These are the activations of a small network on made-up records, seen along a few directions, one row for each record.
Each row is followed by the record's values for the fields V, D, L, C, H, E, N.
A field that a record lacks is left out.
Other fields move the rows too, some of them a lot.
[-14 -23  -6  -7 -10  18  15  15 -13   6 -45 -14 -10  10]  D=d4, L=l2, E=e2, N=n2
[-16  46 -11 -17   8 -51  12 -41   6  -3  53  45 -18 -48]  D=d3, C=c4, H=h2, E=e1, N=n3
[ 26 -25  20  -3  18  -2   6   8  15   3 -29 -20  24  -7]  V=v4, L=l2
[-38  32  13  -4  25 -15  -6 -13  -8  13  25  34  -4 -11]  D=d3, H=h3, E=e1, N=n3
[ 23 -12   2   4  23  20 -14  29 -10   5 -23 -37   2  13]  V=v4, H=h3
[  3  11 -30  -7  11 -10  -1 -10   1  17  16  27   3 -18]  D=d2, L=l3, E=e1, N=n6
[ 23 -22  17 -12  11  -3   9  11  20   5 -14 -12  11 -18]  V=v4, L=l2
[  3 -16   2  15 -25  31 -22  -4   3  -9   3  -4 -11  17]  H=h1, E=e2, N=n8
[  1 -29   6  21 -10  15   1  21  -3  14   9  12   8  15]  V=v2, L=l2
[-35  41 -23  25 -34   2 -12  10  -3  -4  42  21  25  35]  D=d4, L=l1, E=e1, N=n6
[-10   4 -19  26 -19  -1 -15 -11 -27 -11  -2  -1  -7   7]  D=d4, C=c4, H=h2, E=e2, N=n8
[-10  46  -9 -24  13 -33   5 -58 -17   1  51  53  -9 -55]  D=d2, C=c4, H=h2, E=e1, N=n6
[-12  40  -7  15 -42  -5 -10 -24  -8   3  65  51 -13  19]  H=h1, E=e1, N=n6
[ 16 -26  -4  -1 -12  32   4  -1  -9   2 -22 -33   6  47]  C=c1, H=h2, E=e2, N=n2
[-16   4 -13  -4 -31   9  -8   3 -30  28  43  35 -23  27]  C=c1, H=h2, E=e1, N=n6
[  5  20   1  -6 -12  10   1 -19  11   9  16  36  10 -11]  L=l1, E=e1, N=n6
[-39  -1 -21  24 -17  14   9  18   1 -15 -18   8  -6  45]  D=d1, E=e2, N=n2
[ 30 -41  22 -22   6  35  31  14  13 -11 -51 -44  20   5]  V=v3, L=l2
[ 24 -20   8  -6  25  10  34 -15  12 -21 -18 -34  -2 -19]  V=v3, C=c4, H=h2
[-18  28 -23 -13 -16 -24 -29  -5  -8  -4  35  32 -12   7]  D=d3, C=c1, H=h2, E=e1, N=n1
[ 22 -28   0  31  -6  38  -4  38  10  -5 -30 -38  -9  30]  V=v3
[ 10 -16   1 -22  13   3  22   1   9  -7  15 -22  -8 -21]  V=v4, C=c3, H=h2
[ 14   3   6 -14  11 -21   2   1  -2  -2  16  15  -3  -7]  V=v4, C=c1, H=h2
[  7  18  -5   8 -37  -1  -1   9  -9  26  25  13   9  29]  L=l2, E=e1, N=n6
[ -7  18 -32  29  -8   1 -25  28 -11   9   5  -5   1  55]  D=d4, H=h3, E=e1, N=n3
[ 12 -25   1  -8  12  23 -20  -3  -3   2 -35 -26 -15  17]  D=d3, C=c1, H=h2, E=e2, N=n2
[ 20 -34   2   9   2   5   2  23  13   6 -16 -42   0  -7]  V=v4, L=l2
[  5  -6  21 -21   5  25  12  15  23 -13 -12 -21  11 -25]  V=v4, L=l1
[  9 -12  -5  15  -8  28  -3  36  11   1   3 -29  -7  14]  V=v4
[  5  12  24 -20  10   6  -1 -13  13  10 -16  -6  14 -31]  D=d3, L=l1, E=e1, N=n3
[ -5 -29  20  25  47  18   6  17  12   7 -31 -41  21  -9]  V=v4, L=l3
[-32   4 -19   4 -20 -28 -17 -15  -5  -5  35  16   8  13]  D=d3, C=c1, H=h2, E=e1, N=n1
[ 24 -27   3  17 -13  17  10  30  -9   2 -36 -26  -3  16]  V=v3, L=l2
[  1 -13  -3  -7  -7   5  -8   3  11  13 -22 -24  10 -25]  D=d3, L=l2, E=e1, N=n1
[ 20 -36   2  -3  13   6  12  -8  35   0 -48  -3   6   5]  L=l2, E=e2, N=n2
[  5 -53   8  -4  38 -11  21  -8  32 -11 -34 -23  15 -35]  V=v1, L=l2
[ 13 -33   1 -17  25   4  12 -16  36  11 -33  -9   5 -45]  D=d2, L=l2, E=e2, N=n2
[ -3   3  17   2 -21  11 -24  14   3   2 -13 -25  -8  30]  D=d4, H=h1, E=e2, N=n7
[ -7 -18 -26  33 -35   7 -26  26  -6   9 -15 -36   8  35]  D=d4, L=l2, E=e1, N=n1
[ 13  18  28 -12  10   4  20 -15  29   6 -21   7   1 -16]  L=l1, E=e2, N=n7
[-18  46 -26  14 -55 -17 -29  14 -47  13  51  34  -5  49]  D=d4, C=c1, H=h2, E=e1, N=n6
[ 10   9  32 -16  14 -10   2 -22  11 -11  20   9  -1 -34]  V=v4, H=h1
[-28   6 -23   8 -12  -3  12 -24 -16   4  48  28   4  24]  C=c3, H=h2, E=e1, N=n6
[-45  41 -15  27 -30   9 -21   5 -26   3  58  14   8  44]  D=d4, H=h3, E=e1, N=n6
[ 22 -13   2  24 -12  18   5  18 -14  26 -34 -41  12  43]  L=l2, E=e1, N=n3
[-15  20 -13   7 -22 -37 -11   3   0  -7  13  13  -9  31]  D=d4, C=c1, H=h2, E=e2, N=n7
[  0  -8   1  14 -26   6   0   4  11 -22  30 -18   8  13]  V=v4, H=h1
[ -1   6   5   3  -2 -18   8   4  16   2 -34 -14  10  -5]  D=d4, L=l2, E=e2, N=n7
[-16  42   0   8 -55   5 -35   9 -42  11  37  20   5  42]  D=d4, H=h1, E=e1, N=n6
[-25   1   2  -9  22   3  12  -7   5   5  -1 -10  17   2]  D=d3, E=e1, N=n3
[ 22 -35   0  32 -14  28   6  38  20  -1 -34 -32  -2  18]  V=v3, L=l2
[-22 -13   9 -39  11  -3  31  -3  20  -6 -20 -18  19  -6]  D=d3, L=l2, E=e2, N=n7
[ 13   0  19  -1  22  -8  16 -14  20  -8  -4 -18   0 -60]  V=v4, L=l4
[ -5  21   6 -18  13 -44  23 -25 -12 -17  19  23   7 -38]  V=v4, C=c3, H=h2
[ 15 -35   8 -11  -8  28   9  25  13  -8 -23 -49  21   9]  V=v4, L=l2
[ -2  -3  15  18  24 -10  38 -27  29 -20   2   5   7 -37]  V=v3, L=l4

Which values does each new row have?
[ 18 -27   1   6   3  -2   4  20  11   5 -13 -30   1 -10]  V=v4, L=l2
[ 11 -30  19   3  14  16  11  20  12   7 -33 -40  14 -17]  V=v4, L=l2
[  8  15  23 -23  11  -7   3 -38  17   4  23  16  -3 -25]  H=h1, E=e1, N=n3
[-49  46 -25  -5 -42 -12   9  -6 -51  -4  60  24  10  34]  D=d4, C=c3, H=h2, E=e1, N=n6
[-18  29  -9  17  -5   6 -14   1  -1  -5  18  -2   4  23]  D=d4, H=h3, E=e1, N=n3
[-11  -6  12   4  13 -20  17  11  20   5   1  14   4 -32]  V=v4, L=l2
[  9   5   9 -13  -4 -20  -4   4 -19  -4   8   7  -3  -4]  V=v4, C=c1, H=h2
[ -9  32   4 -12  -1 -43   9 -22 -20  -5  -6  10  -3 -11]  D=d4, C=c3, H=h2, E=e2, N=n7
[ -6  40   6 -15  18 -43  13 -30   1 -22  42  37 -16 -56]  V=v4, C=c4, H=h2
[  6 -20   3  13 -25  17 -10  26   8  15 -32 -36  -3  32]  D=d4, L=l2, E=e2, N=n7
[ 26 -35  18  16 -15  35 -11  38  -9  14 -35 -53  15  25]  V=v4, L=l2
[ -3  38   1  -2   1 -36  13 -19 -14 -13  40  34 -12 -36]  V=v4, C=c4, H=h2
[ 22 -38  12   9  -5  18  -8  31  16   6 -24 -45   8   7]  V=v4, L=l2
[ 13  -7  -1  -5   5 -16  -3   6   9  -2  23   5  -7   3]  V=v4, C=c1, H=h2
[  5 -15  -8  -2 -12  -3  -2  10   3 -19  18 -21   6  20]  V=v4, C=c1, H=h2
[  2   8 -23   2 -33  -4 -11 -10 -17  12  42  32  -8  30]  C=c1, H=h2, E=e1, N=n6
[ -3  -9  -2  14  -2  -1  12   3 -19 -10   9 -25  15  16]  V=v4, C=c3, H=h2
[ 12 -17  -3  -3   2  23 -11  20  -3 -17  -2 -42   6  31]  V=v4, C=c1, H=h2
[  5  24 -16  18 -10   3  16 -20  -8  17  24  13  -8 -12]  L=l4, E=e1, N=n6
[  0  14 -28  25 -55   3 -22  20 -16   2  11 -12  34  61]  D=d4, L=l2, E=e1, N=n6
[-23  36 -41  27 -59   0 -40  16 -38   4  56  39 -17  63]  D=d4, C=c1, H=h2, E=e1, N=n6
[ 23  -7  18 -19  15  -6   1   0 -13   3  -4 -10   2  -8]  V=v4, C=c1, H=h2
[  8   5   7 -10  -5 -20  -5   6 -16  -4  10   9  -3  -1]  V=v4, C=c1, H=h2
[ 12  -5   8   5 -17  -1  -1  27  -5   5  -9   0  11   9]  V=v4, L=l2
[  6 -12   1 -17 -13  15  28  12  29   7 -11 -14  -8  19]  L=l2, E=e2, N=n7
[ 17 -11  -2  -1   1  26   5  16  -6 -20 -12 -21   1  42]  V=v3, C=c1, H=h2
[ -8  37   7 -22 -14   1   2 -22  -5  -2  19  12  34 -15]  D=d3, L=l1, E=e1, N=n6
[  6 -19   2   2  -8  14   6   7   6   4 -57 -15  -3  -5]  D=d4, L=l2, E=e2, N=n2
